Each row below holds a small network's activations on one input, seen along a few directions.
Each table varies a few parts of the input and shows all the possible inputs, shuffled.
A made-up example of a description, with smaller parts first: line(6) and (point or ring(9) or (values(3) and ring(8))).
Shared parts are said once, and a part with two or three values counts as separate values.
(in the rows, 128 means zero)

Other details of the inputs shift rows strongly along three fixed directions, in all tables alike. That doesn't count.

Table:
row 1: [128 128 121 126 137 125 120 138 114 143 124 121]
row 2: [123 129 114 206  99 185  85 122 162  78 184 115]
row 3: [ 99 135 130 121 137 126 140 160 127 131 122 130]
row 4: [147 148 142  96 118 126 150 100 120 123 123 141]
row 5: [116 115 111 145 141 112 117 175 137 144 136 117]
row 6: [130 111 116 132 139 114 118 142 133 146 118 118]
row 7: [149 102 110 189 115 166  80  78 133 113 153 121]
row 8: [120 130 137 106 133 125 138 122 123 133 118 140]
row 9: [149 138 142 100 111 126 156  92 143 109 109 139]
row 10: [138 136 128 168  94 173 115  93 153  78 157 138]
row 11: [141 117 125 120 136 106 128 122 130 139 120 129]
row 12: [124 146 131 110 131 123 142 136 120 131 112 129]
row 13: [131 112 134 114 140 125 130 112 111 143 119 136]
row 14: [141 137 136 111 135 119 134 121 113 140 116 125]
row 15: [ 71 145 128 142 142 124 145 226 139 133 141 119]
row 16: [115 125 119 145 139 117 133 169 142 125 130 119]
row 17: [127 115 134 127 141 129 124 122 116 133 130 130]
row 18: [121 146 135 116 114 127 157 147 153 104 123 135]
row 19: [138 109 113 159 125 140 108 105 123 131 123 140]
row 20: [131 148 154  95 113 134 153  97 135 119 120 137]
row 21: [128 119 120 124 135 111 118 143 136 145 115 121]
row 22: [138 132 133 119 116 124 134 121 148 122 125 125]
row 23: [144  86 101 219 105 178  48  78 131  95 188 100]
row 24: [134 106 130 121 150 113 111 113 107 160 124 128]
row 25: [132 124 127 132 134 118 134 136 139 126 124 121]
row 26: [112 151 150 112 123 132 158 141 136 111 127 134]
row 27: [145 160 156  94  97 133 177  97 158  87 119 145]
row 28: [116 137 127 124 121 123 140 157 149 113 125 131]
row 29: [140 121 125 149 108 130 107  89 124 123 130 131]
row 30: [129 126 119 121 141 119 113 136 111 151 120 122]
row 31: [132 131 141 111 125 130 137 103 125 128 134 138]
row 32: [ 90 164 148 122 119 133 155 186 152 115 146 127]
row 33: [141 143 142 110 112 125 153 114 152 113 122 130]
row 34: [157 107 121 118 147 112 110  94  94 158 118 129]
row 35: [126 133 146 107 125 132 147 119 127 125 128 141]
row 36: [122 115 127 125 136 133 126 121 118 135 127 129]
row 37: [152 102 117 121 150 120 115 102  93 157 112 127]
row 38: [135 105 124 117 146 124 114  98 107 153 112 128]
row 39: [ 76 153 135 125 131 126 153 211 144 123 136 133]
row 40: [131 142 134 109 115 119 144 124 147 115 119 135]
row 41: [122 131 113 204  98 182  89 121 161  74 186 119]
row 42: [146  95 114 131 145 112 118 115 119 149 114 125]
row 43: [148 104 110 118 149 113 103  99  93 162 114 130]
row 44: [142 128 130 118 139 118 121 123 110 148 122 123]
row 45: [128 133 140 111 124 134 133 101 128 127 125 129]
row 46: [105  98  93 219 121 158  75 151 128 112 170 101]
row 47: [130 132 141 110 123 131 133 102 128 129 131 135]
row 48: [144 105 116 122 138 109 114 116 125 151 115 126]
row 49: [139 105 127 113 145 119 107  93 108 161 116 128]
row 50: [105 129 118 142 136 113 127 196 148 139 135 115]
row 51: [136 105 111 186 103 161  91  89 126  97 157 121]
row 52: [130 110 130 118 137 130 124 108 113 139 122 134]
row 53: [133 116 124 128 139 111 129 144 133 135 121 128]
row 54: [124 118 132 117 138 122 119 123 119 151 125 128]
row 55: [142 153 151 101 109 124 168 109 152  98 117 140]
row 56: [141 116 123 119 131 117 123 113 133 138 111 124]
row 57: [130 127 117 178 108 164 110 109 145 100 149 128]
row 58: [138 108 115 129 137 118 118 120 128 140 113 122]
row 59: [148 120 126 112 136 125 125 100 105 143 111 128]
row 60: [136 152 145  99 105 129 163 109 153  96 113 141]
row 61: [145 101 112 120 150 119 108 104  92 155 109 129]
row 62: [125 139 126 117 136 117 134 149 117 144 127 128]
row 63: [ 88 125 109 152 140 115 126 223 147 131 137 119]
row 64: [120 118 113 132 146 121 120 154 106 146 122 125]
row 65: [154 102 121 121 151 117 112  99  91 154 112 128]
row 66: [147 120 126 114 140 121 122 109 105 151 117 125]
row 67: [116 119 131 128 147 120 126 146 117 146 124 123]
row 68: [ 93 121 114 140 150 119 112 179 123 152 137 120]
row 69: [145  93 108 128 147 106  99 114 117 161 112 123]
row 70: [147 136 137 107 128 130 142 105 115 130 117 131]
row 71: [101 138 129 119 136 120 135 155 128 137 129 133]
row 72: [116 122 130 118 140 124 131 135 119 145 119 129]
row 73: [ 89 128 107 157 160 114 118 227 116 150 135 108]
row 74: [110 133 134 112 133 127 141 138 125 129 119 136]
row 75: [112 131 118 125 141 121 127 167 115 140 122 128]
row 76: [118 125 120 136 139 107 126 168 140 139 130 120]
row 77: [136 110 119 155 114 134 104 102 118 125 129 133]
row 78: [ 86 130 120 146 145 123 123 199 131 143 149 119]
row 79: [148 120 128 120 140 125 126 107 104 136 117 127]
row 80: [144 153 140  96 115 128 144  93 124 121 118 137]
row 81: [ 92 147 121 140 127 120 148 207 157 118 131 118]
row 82: [107 177 163 100 101 144 184 140 154  87 133 141]
row 83: [138 118 141 116 137 122 120 105 117 145 127 127]
row 84: [155 109 125 111 134 108 126  96 124 144 114 135]
row 85: [107 134 115 180 104 146 108 146 142  97 160 123]
row 86: [138 108 112 126 148 123 111 115  98 149 113 124]
row 87: [138 156 147  96 114 132 164 115 126 111 118 141]
row 88: [122 137 145 121 127 133 135 125 132 123 134 124]
row 89: [120 104  97 219 113 181  81 126 143  91 177 114]
row 90: [136 166 150  95 112 129 159 124 134 118 124 135]
row 91: [114 169 157  98 102 139 167 122 150  97 136 143]
row 92: [ 92 133 112 140 147 118 127 212 119 144 131 122]
row 93: [151 102 112 119 148 113 102 100  93 168 116 127]
row 94: [144 138 137 106 111 123 146 104 146 113 122 137]
row 95: [124 114 135 122 146 120 125 134 114 145 125 132]
row 96: [133 147 140 146  89 147 132  92 143  95 134 129]
row 97: [146 134 130 104 125 123 133  99 113 135 120 136]
row 98: [140 151 142 100 116 129 143 109 127 125 121 133]
row 99: [138 127 125 120 142 114 121 129 108 149 123 125]
row 100: [133 158 140 106 114 136 145 114 131 112 123 129]
row 101: [103 167 138 119 108 131 169 171 167  90 125 130]
row 102: [129 105 108 133 154 118 110 142  97 158 115 122]
row 103: [127 123 124 133 135 111 124 153 141 138 128 118]
row 104: [107 146 129 136 129 116 144 184 155 121 132 117]
row 105: [126 145 151 102 120 131 152 116 133 125 125 134]
row 106: [113 123 130 128 145 116 124 149 119 145 134 128]
row 107: [129 149 136 168  74 174 133  86 154  58 159 127]
row 108: [145 104 118 125 146 123 112 118  98 152 123 128]
row 109: [149 138 131 167  87 177 111  68 155  70 164 137]
row 110: [141 119 127 126 139 126 120 123 108 136 127 127]
row 111: [139 166 155  99  96 134 178 109 164  88 122 137]
row 112: [137 139 141 109 114 124 154 125 148 111 122 138]
Description of these inputs: ring(8) and (values(2) or (values(3) and line(4))).
- Changing only the ring(8) part turns row 2 into row 89. The same change can be made to row 32. Which row results? => row 82
- Changing only the ring(8) part turns row 5 into row 111. The same change can be made to row 62. Which row results? => row 70
- Start at row 12 and move only the line(4) part, one step at a time. The first step leads to row 59. Which rows follow, in order? => row 70, row 73
- Which other rows does row 2 become when the values(2) part takes its other values? List them by row number. => row 23
- Which other rows does row 43 become when the ring(8) part takes its other values? List them by row number. => row 12, row 30, row 61, row 75, row 80, row 86, row 100
- Which other rows does row 72 become when the ring(8) part takes its other values? List them by row number. => row 20, row 36, row 39, row 47, row 52, row 54, row 91
- Start at row 38 and move only the line(4) part, one step at a time. The first step leads to row 72. Which rows follow, in order? => row 15, row 67

Table:
row 113: [141 131 132 134 103 135 125  82 139 115 120 136]
row 114: [ 71 135 115 158 147 128 122 223 123 143 143 120]
row 115: [132 108 113 157 121 132 102 112 135 130 130 121]
row 116: [ 99 120 114 151 145 129 116 187 132 130 151 111]
row 117: [132 112 125 136 134 142 112 110 122 127 144 122]
row 118: [134 111 123 138 134 139 109 112 119 127 142 120]
row 119: [141 118 123 138 131 137 112 110 119 125 141 117]
row 120: [134 147 151  88 125 122 154  99 113 137 101 148]
row 121: [144 131 127 140 110 137 124 102 150 109 137 129]
row 122: [132 113 124 140 133 142 109 112 116 128 141 124]
row 123: [138 105 111 159 125 135 105 118 127 126 138 123]
row 124: [142 120 132 125 123 140 123 105 138 107 148 120]
row 125: [ 82 121 112 145 159 112 119 213 116 163 129 121]
row 126: [138 111 117 150 118 131 108 109 143 125 129 121]
row 127: [124 110 113 167 130 129 112 154 149 121 140 117]
row 128: [121 127 131 104 145 106 140 147 121 151 111 130]
row 129: [130 113 125 138 134 142 112 109 116 131 141 124]
row 130: [142 142 150  89 122 125 152  92 125 126 112 141]
row 131: [134 109 125 134 134 139 114 111 126 125 145 119]
row 132: [136 120 123 133 131 137 115 117 120 128 139 120]
row 133: [148 125 137  52 169  57 153 113  67 221  36 158]
row 134: [135 140 144 111 115 139 145 111 147  98 142 126]
row 135: [131 110 114 168 126 137 100 113 119 128 133 132]
row 136: [ 95 129 120 147 142 134 120 175 119 137 139 124]
row 137: [109 141 128 118 138 118 138 162 111 149 115 135]
row 138: [133 117 118 154 121 136 108 111 115 127 131 135]
row 139: [132 122 131 130 127 143 120 105 120 123 138 127]
row 140: [134 113 111 162 124 135  98 115 129 129 140 127]
row 141: [115 119 118 143 138 129 116 167 137 124 151 112]
row 142: [146 142 133 133  95 149 142  93 159  82 131 132]
row 143: [137 119 121 142 132 139 109 112 114 127 139 119]
row 144: [114 129 120 134 143 116 127 179 134 133 137 112]
row 145: [ 99 148 137 114 134 120 150 172 130 135 121 132]
row 146: [145 121 128 141 111 139 125 103 143 109 136 128]
row 147: [142 118 123 139 129 138 113 112 126 118 146 113]
row 148: [135 111 124 136 132 138 113 118 134 117 150 115]
row 149: [170  94 121  88 157  72 112  62  73 214  51 161]
row 150: [120 134 136  91 147  97 149 146 112 161  96 138]
row 151: [139 102 112 159 123 132  98 117 146 124 135 115]
row 152: [146 134 135 119 122 139 125  86 108 127 124 134]
row 153: [128 121 125 132 134 134 117 124 115 135 134 126]
row 154: [133 107 111 164 124 137 102 117 122 128 139 124]
row 155: [138 150 141 112 113 136 146 114 139 104 136 126]
row 156: [127 135 129 116 136 116 137 152 133 131 127 120]
row 157: [ 92 129 115 143 147 120 123 204 126 142 139 118]
row 158: [ 91 139 116 131 153 103 136 217 121 155 120 119]
row 159: [137 117 130 130 128 140 119 105 131 116 145 120]
row 160: [132 121 122 134 132 135 114 119 114 133 135 123]
row 161: [133 149 151  86 124 119 159 107 120 134 104 144]
row 162: [130 117 126 138 132 143 111 109 109 130 137 128]
row 163: [144 124 130 128 121 139 122 108 137 109 146 118]
row 164: [139 114 124 135 131 138 112 114 127 122 146 119]
row 165: [130 183 155  95  85 132 187 110 159  85 103 154]
row 166: [ 85 121 112 163 145 132 115 211 145 121 165 105]
row 167: [ 87 123 113 153 148 126 117 203 129 137 147 113]
row 168: [126 115 126 142 133 146 110 109 111 131 141 126]
row 169: [135 114 125 136 130 139 113 114 128 118 147 118]
row 170: [138 111 111 157 126 132 102 115 133 130 137 124]
row 171: [145 120 129 109 137  95 140 110 118 160  82 145]
row 172: [149 129 126 135 105 141 134 100 157  92 129 127]
row 173: [157 124 136 107 113 114 128  54 113 146  88 150]
row 174: [133 140 144 114 115 141 142 109 141 105 140 129]
row 175: [141 112 121 135 131 136 111 118 130 120 148 116]
row 176: [104 201 171  82  96 136 197 144 149  92 117 151]
row 177: [144 117 126 128 124 117 131 122 139 130 118 131]
row 178: [119 163 153 108 104 142 164 136 164  84 147 130]
row 179: [101 218 172  90  78 146 207 167 185  56 144 138]
row 180: [ 86 234 183  66  88 125 227 184 163  88 107 159]
row 181: [141 126 130 126 122 143 123 104 125 116 141 124]
row 182: [123 142 133 112 130 118 143 151 132 130 124 126]
row 183: [141 134 135 142 104 142 133  92 142 103 129 138]
row 184: [137 112 110 149 124 132 114 117 132 122 123 127]
row 185: [131 117 124  91 163  85 130 136  79 200  74 143]
row 186: [157 132 133 111 110 128 136  64 119 122  96 151]
row 187: [133 116 115 151 126 127 112 136 148 124 138 121]
row 188: [139 125 138 123 119 144 130 101 142 102 149 121]
row 189: [138 128 133  67 163  69 151 132  84 203  56 148]
row 190: [104 130 119 139 141  99 139 193 141 148 107 130]
row 191: [ 87 133 114 131 155 103 131 216 114 165 118 124]
row 192: [130 130 136 127 120 145 128 109 132 113 144 127]
- What do these inputs look like to the network? => line(5) and (values(5) or line(11))
- Changing only the line(5) part turns row 144 into row 133. The same change can be made to row 177. Which row results? => row 138
- Changing only the line(5) part turns row 174 into row 192. The same change can be made to row 131. Which row results? => row 117
- Start at row 135 and move only the line(5) part, one step at a time. The first step leads to row 183. Which rows follow, in order? => row 171, row 190, row 127
- Which other rows does row 114 become when the line(11) part takes its other values? List them by row number. => row 120, row 133, row 136, row 137, row 152, row 162, row 168, row 176, row 180, row 185
- Which other rows does row 126 become when the values(5) part takes its other values? List them by row number. => row 121, row 142, row 146, row 190
- Which other rows does row 191 become when the line(11) part takes its other values? List them by row number. => row 122, row 125, row 129, row 139, row 143, row 145, row 153, row 160, row 161, row 189
